A small network was trained on invented records. Each row is its activation on one of them, seen along a few directions.
After each row come some of the record's fields: Fik, Nor, Sogof, Der.
Other fields move the rows too, some of them a lot.
[-41   5  39 -36  -4   0  22  61 -43  -4  36  -5 -11  11   9  24  16  -7
  33  -5  -4   4]  Fik: u1 / Nor: l3 / Sogof: g2 / Der: f1
[-37  12  25 -27 -13   2  21  56 -56  -5  31 -15  -6  12  14  10  11 -15
  31 -29  -6  17]  Fik: u1 / Nor: l2 / Sogof: g3 / Der: f2
[ -9  -5 -15 -18  -6  31   3   0  -2  27  25   3 -12   5 -11   8   2 -29
   6 -19 -10 -17]  Fik: u3 / Nor: l5 / Sogof: g1 / Der: f2
[-29   7   9 -14   6   1  16  35 -39   1  34  -5   1  -2   1   2  26 -21
   8 -21 -15   1]  Fik: u3 / Nor: l6 / Sogof: g3 / Der: f2
[-17   5 -12 -15  -2  30  24  34   9   7  21  12 -11  18 -16   1   3 -13
  27 -14 -14  -1]  Fik: u2 / Nor: l4 / Sogof: g1 / Der: f1
[-11   1 -12 -10   7  22   7   5  -7  15   7   3   7   9  -9   0   9  -4
  12  -2  -9   7]  Fik: u2 / Nor: l2 / Sogof: g3 / Der: f2
[-33  10  -5 -31  15  56  37  12  -4  41  38  18 -22  20 -25  27  14 -15
  40 -35 -10 -24]  Fik: u1 / Nor: l5 / Sogof: g1 / Der: f2
[  5  -9 -38   3  16  61  20 -25  38  44  26   1 -16  11 -34  -2  19 -13
   3  -7 -21 -25]  Fik: u3 / Nor: l3 / Sogof: g1 / Der: f2
[-47  16  25 -46   2  36  37  52 -38  11  55   8 -22  29 -10  24  16  -5
  53 -31  -4  -3]  Fik: u1 / Nor: l3 / Sogof: g3 / Der: f1
[ -8  13  22   0   0 -12   2  27 -15  -8  21   3  -3   3   5   3   8 -11
  -1  17  10  -3]  Fik: u3 / Nor: l5 / Sogof: g3 / Der: f1
[ 38 -15 -20  31  25  -3  -9 -44  46  11 -31   4  24 -13  -6 -27 -10   3
 -21  29   3  -7]  Fik: u4 / Nor: l2 / Sogof: g2 / Der: f2
[  1 -10   5  -2  -8 -21  -4   8  -6 -17  -5  -4  12 -10   6  -3   0   2
  -6   9   4  28]  Fik: u2 / Nor: l2 / Sogof: g2 / Der: f1
[-53  10  43 -35 -12 -11  18  78 -60 -13  42  -1 -13  20  16  24  12 -13
  30 -19   3  -3]  Fik: u1 / Nor: l5 / Sogof: g3 / Der: f1
[  7 -17 -11  13 -21 -32 -22 -13  -1  -9 -22 -13   2   5  21 -12   7   0
 -30  10  -2  28]  Fik: u2 / Nor: l1 / Sogof: g3 / Der: f2
[ -4  19 -11  -6  19  58  28 -10   9  27  35  18  -2  21 -35   7   4  -7
  30 -15 -10 -16]  Fik: u3 / Nor: l2 / Sogof: g3 / Der: f2
[  2  -7  17  -4 -16 -19   2  17  -9 -11  -2  -3   3   3   8  -3   4  -7
  -5   6  -1  17]  Fik: u2 / Nor: l4 / Sogof: g2 / Der: f1
[  2  -4 -12  -8 -15   6  -2 -10   6  -3   2   3  -6  18  -7  -1   9  13
   2  -2  -3  17]  Fik: u2 / Nor: l4 / Sogof: g3 / Der: f1
[  5 -14 -12   8  -2 -18 -14  -6   8 -11  -5  -5  -9  -8  14 -16   1  -8
 -18   4  15  25]  Fik: u2 / Nor: l5 / Sogof: g3 / Der: f1
[  2  -6   2   3 -25 -30  -9  22  -6 -27  -6 -16  -4   3  20 -18   2  -3
 -12   2   5  37]  Fik: u2 / Nor: l4 / Sogof: g3 / Der: f1
[-40   6  41 -37  -6  -4  22  60 -45  -5  35  -6  -9   8  10  22  17  -7
  33  -2  -2  11]  Fik: u1 / Nor: l3 / Sogof: g2 / Der: f1
[  9 -18  -7  12  -9 -37 -22  -5  -1 -25 -16  -8   8 -17  18 -10  -6 -10
 -23   3   6  24]  Fik: u2 / Nor: l6 / Sogof: g2 / Der: f1
[ 30 -23 -15  42   8 -37 -15 -57  47   7 -40  -2  28 -15   9 -30   7   7
 -43  41  -4   0]  Fik: u4 / Nor: l1 / Sogof: g2 / Der: f2
[  2 -15 -24  -9  22  43  12 -26  36  20  15  17 -11  12 -26   4   2   3
  11  -3  -5  -2]  Fik: u2 / Nor: l3 / Sogof: g2 / Der: f1
[-42   9  44 -22 -31 -47   3  75 -78 -35  25 -17  -2   2  35  11   7 -14
  19 -21   5  23]  Fik: u1 / Nor: l6 / Sogof: g3 / Der: f1
[ -9   6  37   3 -36 -59 -13  33 -30 -33  -8 -23   4  -5  33   0   3 -13
   1   3  11  22]  Fik: u1 / Nor: l1 / Sogof: g2 / Der: f1
[-10   2 -12  -9  20  39  12  -1  18  18  22  12  -9   8 -13  -6   5  -4
  20 -12  -2   2]  Fik: u2 / Nor: l3 / Sogof: g3 / Der: f1
[ 37 -27 -40  32   7 -11 -26 -62  46  11 -36   9  17  -8 -14 -23 -14  16
 -40   8  -4  -9]  Fik: u4 / Nor: l6 / Sogof: g1 / Der: f2
[ 59 -24 -26  52  10 -60 -52 -80  54 -13 -61  -4  15 -30   8 -20 -15  30
 -73  57  14  -9]  Fik: u4 / Nor: l5 / Sogof: g2 / Der: f1
[  3 -17 -17   6   5   1 -12 -25  12  15 -12   2   0   4   0  -1   9   2
 -22  14   5   5]  Fik: u2 / Nor: l5 / Sogof: g3 / Der: f2
[-47  14  13 -29 -15  32  36  55 -25   5  26 -11  -6  19  -2  -6  14 -27
  34 -26 -15   1]  Fik: u3 / Nor: l4 / Sogof: g3 / Der: f2
[  2 -15  -8   7  -3 -20 -14   3   4 -13  -4  -6  -8  -5  15 -14  -1  -9
 -19   3  13  20]  Fik: u2 / Nor: l5 / Sogof: g3 / Der: f1
[-48  15  46 -40 -14  -7  26  76 -60  -9  42  -8 -12  13  14  18  18  -6
  36 -10   4  16]  Fik: u1 / Nor: l3 / Sogof: g3 / Der: f1
[-10  -9 -11  -3   4  22  11   7   1   6   9   6   5  17 -12  -1  -2  -1
   6 -14  -5   9]  Fik: u2 / Nor: l2 / Sogof: g3 / Der: f2
[-47  12  36 -27 -14 -10  18  62 -62  -8  30  -3   2  18  12  22   8 -14
  27 -28  -3   1]  Fik: u1 / Nor: l6 / Sogof: g3 / Der: f2
[-36  12  14 -30   9  29  26  23 -23  22  35   9 -14  23  -8  21  14 -10
  32 -27  -1 -10]  Fik: u1 / Nor: l5 / Sogof: g3 / Der: f2
[ -4   7 -18 -12  19  42  25 -16  -3  21  29   2 -11   9  -7   4   3 -17
  14  -3 -25 -11]  Fik: u3 / Nor: l2 / Sogof: g2 / Der: f2
[-37  21  62 -25 -45 -72   2  82 -75 -43  12 -21   3   1  42  10  16  -6
   8  -1  13  33]  Fik: u1 / Nor: l1 / Sogof: g3 / Der: f1
[-44  19  14 -45  -6  42  43  51 -40  13  52  11 -18  19 -19  28  12 -10
  61 -45 -12  -6]  Fik: u1 / Nor: l2 / Sogof: g1 / Der: f1
[ 59  -9 -32  34  15 -44 -40 -90  52 -10 -52   9   2 -15  -1 -18 -19  32
 -54  37  -3  -2]  Fik: u4 / Nor: l1 / Sogof: g2 / Der: f1
[ -6  -3   7  -2 -13 -19  -2  23 -17 -20   1  -4   9  -3   7  -6  -1   3
  -2   0   9  27]  Fik: u2 / Nor: l2 / Sogof: g3 / Der: f1
[  0  -9 -32  -6  26  62  20 -32  39  37  16  18 -11  22 -33  -1   4   2
  12 -14  -4  -2]  Fik: u2 / Nor: l3 / Sogof: g3 / Der: f2
[ 60  -2   0  41  -4 -66 -38 -54  26 -32 -55  -1  10 -11  19 -21 -22  36
 -41  30  30  15]  Fik: u4 / Nor: l1 / Sogof: g3 / Der: f1
[ -1  -3  -5   5 -19   3  -1   1  12  -2  -5  -1  -3   0   3  -5   3   7
  -5 -10  -4  15]  Fik: u2 / Nor: l4 / Sogof: g1 / Der: f1

Which values does each new row have?
[-20   5   8 -15 -22  -1  16  39 -31  -4  26 -16 -12   3   2   9  11 -10
  26 -21  -5   4]  Fik: u1 / Nor: l2 / Sogof: g1 / Der: f1
[-10   2 -33 -15  39  80  31 -20  39  47  29  25 -12  25 -39   0   6  -8
  31 -19 -11 -13]  Fik: u2 / Nor: l3 / Sogof: g3 / Der: f2
[ 47 -17   8  33 -27 -92 -57 -30  12 -43 -62 -13  20 -18  31 -25 -21  20
 -55  47  21  16]  Fik: u4 / Nor: l1 / Sogof: g2 / Der: f1
[  3 -10  15   2 -10 -33  -8   5 -19 -14  -8   1  14 -15  11  -1  -2 -12
 -13   2   9  15]  Fik: u2 / Nor: l6 / Sogof: g2 / Der: f1
[ 73 -14 -11  53  -3 -79 -57 -72  44 -26 -85 -17  36 -32  36 -13 -17  41
 -77  60  19   9]  Fik: u4 / Nor: l1 / Sogof: g2 / Der: f2
[ 12   8 -18   8  14  24  -5 -30  30   9  11  16  -7   8 -20   2  -4   6
  -7   8   4 -18]  Fik: u3 / Nor: l5 / Sogof: g3 / Der: f1
[  0 -10 -19   0  29  27  -1 -26  21  34  -2  12  -3   2 -12   6  11 -13
  -6  13 -10 -18]  Fik: u2 / Nor: l5 / Sogof: g2 / Der: f2
[-24  -2 -18 -16  29  51  21  -8   7  32  21   7 -13   2  -8   4  18 -27
  15   1 -19 -28]  Fik: u3 / Nor: l5 / Sogof: g2 / Der: f2
[  4  -9  10   2 -20 -36  -9  16   1 -24 -14 -11   8  -1  16  -7   4   4
 -17  19   2  30]  Fik: u2 / Nor: l4 / Sogof: g2 / Der: f1
[  5 -13   7   9 -12 -46 -20   5  -7 -27 -19  -5  17 -17  18  -3  -3  -2
 -25  13  10  22]  Fik: u2 / Nor: l6 / Sogof: g2 / Der: f1
[-42  22  58 -33 -40 -44  14  92 -71 -34  25 -21  -3  14  32  12  17  -3
  23  -7   3  28]  Fik: u1 / Nor: l4 / Sogof: g3 / Der: f1
[-48   6   1 -43  24  70  52  57 -18  31  73  20 -27  24 -36  23  32 -17
  48 -28 -30 -31]  Fik: u3 / Nor: l3 / Sogof: g1 / Der: f1
[-16  12   7  -7  -9   4  -3  -1  -2  -5   8  -2  -5  -1   9   0 -10  -2
 -12 -12   6 -10]  Fik: u3 / Nor: l5 / Sogof: g3 / Der: f1
[-43  18  39 -32 -16  -7  24  68 -63  -6  30 -12   3  14  13  18  15  -8
  31 -20  -2  15]  Fik: u1 / Nor: l2 / Sogof: g3 / Der: f2
[-16   0 -10  -1  12  14   8  10   0   8   9  12  10   9  -8  -1  -3 -16
   9 -15  -4  -2]  Fik: u2 / Nor: l6 / Sogof: g3 / Der: f2
[-23  10  40 -15 -24 -47   3  39 -41 -16  -2 -16   8   0  28  13  15  -8
   0   6   0  20]  Fik: u1 / Nor: l1 / Sogof: g2 / Der: f2
[-31   0  22 -30  -1   7  17  41 -33  -2  35 -10 -20   7  11  13  14 -12
  32 -11  -6  13]  Fik: u1 / Nor: l3 / Sogof: g2 / Der: f1
[-35  -2 -12 -32  -9  58  23  16 -17  30  48   1 -35  19 -31  17  15 -19
  31 -23 -26 -18]  Fik: u3 / Nor: l3 / Sogof: g1 / Der: f1
[  9 -10  13  10 -24 -63 -21   6  -2 -32 -27 -11  13 -14  26  -9   3   1
 -32  25  11  34]  Fik: u2 / Nor: l1 / Sogof: g2 / Der: f1
[  2 -13  -6  -1 -14   8   1  -2  -9  11   1  -7  -8  20   5  -8  10  -7
  -5  -5 -11  16]  Fik: u2 / Nor: l4 / Sogof: g3 / Der: f2
[ 59 -30 -19  39   1 -47 -44 -72  31 -24 -56 -10  19 -12  11 -12 -19  45
 -47  38   8  -2]  Fik: u4 / Nor: l2 / Sogof: g2 / Der: f1
